These are the activations of a small neural network, seen along a few directions. Each row is one input.
Each table varies a few parts of the input and shows all the possible inputs, shuffled.
Descriptions start from the smaller parts, as in this example, which fits no table here: values(2) and (point or ring(9) or (line(4) and ring(5))).
Shared parts are said once, and a part with two or three values counts as separate values.
In the rows, 128 means zero.

A family of inputs:
x1: [115 139 134 100 124  97 154 121 151 161 128]
x2: [119 124 135 118 153 136 165 134 140 148 118]
x3: [105 101  83 161  90 211  44  72  87  90  98]
x4: [147 138  85 147 178 121 133 154 141 167 136]
x5: [108 116 150 119 137 113 143 151 115 130 147]
x6: [118 141 133 129 173 141 156 131 125 127 135]
x7: [174 112  91 104  77 196  36 119  98  45 116]
x8: [102 104 140 109 161 137 105 163 111  81 126]
x9: [100  93 145 106 144 117 123 155 117 102 128]
x10: [113 146 143 112 137 115 174 109 138 156 128]
x11: [103 144 164  97 103  82 154 124 113 139 107]
x12: [105 136 150 135 162 126 122 160 105 102 122]
x13: [ 93 103 169  97 122 112 129 142 126 124 134]
x14: [127 130 109 130 167 128 145 136 159 153 120]
x15: [147 142  94 166 192 133 114 167 126 156 138]
x16: [119 133 141 125 143 110 137 124 171 169 141]
x17: [101 124 174 109 117 110 142 136 124 151 151]
x18: [142 130 121 146 154 104 130 142 153 188 138]
x19: [106 136  81 204  78 200 101  61 117 117  94]
x20: [137 133 118 123 134  92 146 141 136 180 125]
x21: [245 120 141 167  62 121 131 107 130  76 148]
x22: [149 137  81 197  47 145 143  79 164 104 132]
x23: [119 143 104 140 196 125 118 130 145 134 142]
x24: [ 98 127 153  72 103  91 138 128  94 122 122]
x25: [225 128 137 122  53 165  76 136 107  53 148]
x26: [111 151 152  94 118 100 167 107 135 154 105]
- What do these inputs look like to the network? => ring(6) or (line(4) and line(5))
- Which other rows does x4 become when the line(5) part takes its other values? List them by row number. => x2, x5, x9, x14

A family of inputs:
x27: [ 66 142 101 156 218 134 135 137 161 197 116]
x28: [ 75 131 193  45 132  81 152 145  95 128 131]
x29: [105 118 186  39 150  80 140 172  98 119 149]
x30: [ 98 129 100 162 238 128 128 178 153 192 127]
x31: [ 83 146 102 174 192 120 173 126 176 213 125]
x32: [103 130 195  56 104  51 192 144 112 138 124]
x33: [184 102  78 155  95 199  46 109  91  29 127]
x34: [144 133 205  58 106  40 190 147 134 140 148]
x35: [233 128  92 170  29 187  81  82 135  65 121]
x36: [145 111  87 171  58 208  50  87  89  37 113]
x37: [124 149 115 175 201 111 176 134 186 220 144]
x38: [176 118  83 176  14 197  75  75 106  58 109]
- Changing only one part turns x33 into x36. The same change can be made to x30. Which row results? => x27
- What do these inputs look like to the network? => values(3) and line(4)
- Start at x34 and move only the line(4) part, one step at a time. The first step leads to x32. Which rows follow, in order? => x28, x29

A family of inputs:
x39: [125 145 136 144 138  81 203 128 170 196 146]
x40: [ 69 119 163  80 206  99 144 162 104 133 132]
x41: [146 115 136 103  51 141  88 123  94  51 113]
x42: [118 145 112 158 208 109 159 149 174 201 134]
x43: [124 119  78 171 127 191  58 115 110 102 121]
x44: [159 130  77 202 114 196  80 105 153 120 117]
x45: [186 134 102 188  63 155 127  92 138 101 123]
x46: [ 78 130 112 118 218 119 140 155 128 188 131]
x47: [111 108 113 127 108 170  66 116  90  56 116]
x48: [133 141 183  73 118  67 188 131 146 168 143]
x49: [188 130 138 121  45 135 116  97 116  72 120]
x50: [100 119 186  52 139  75 165 164 114 147 141]
- Changing only one part turns x44 into x49. The same change can be made to x42. Which row results? => x48
- What do these inputs look like to the network? => values(2) and ring(6)
- Which other rows does x46 become when the values(2) part takes its other values? List them by row number. => x43
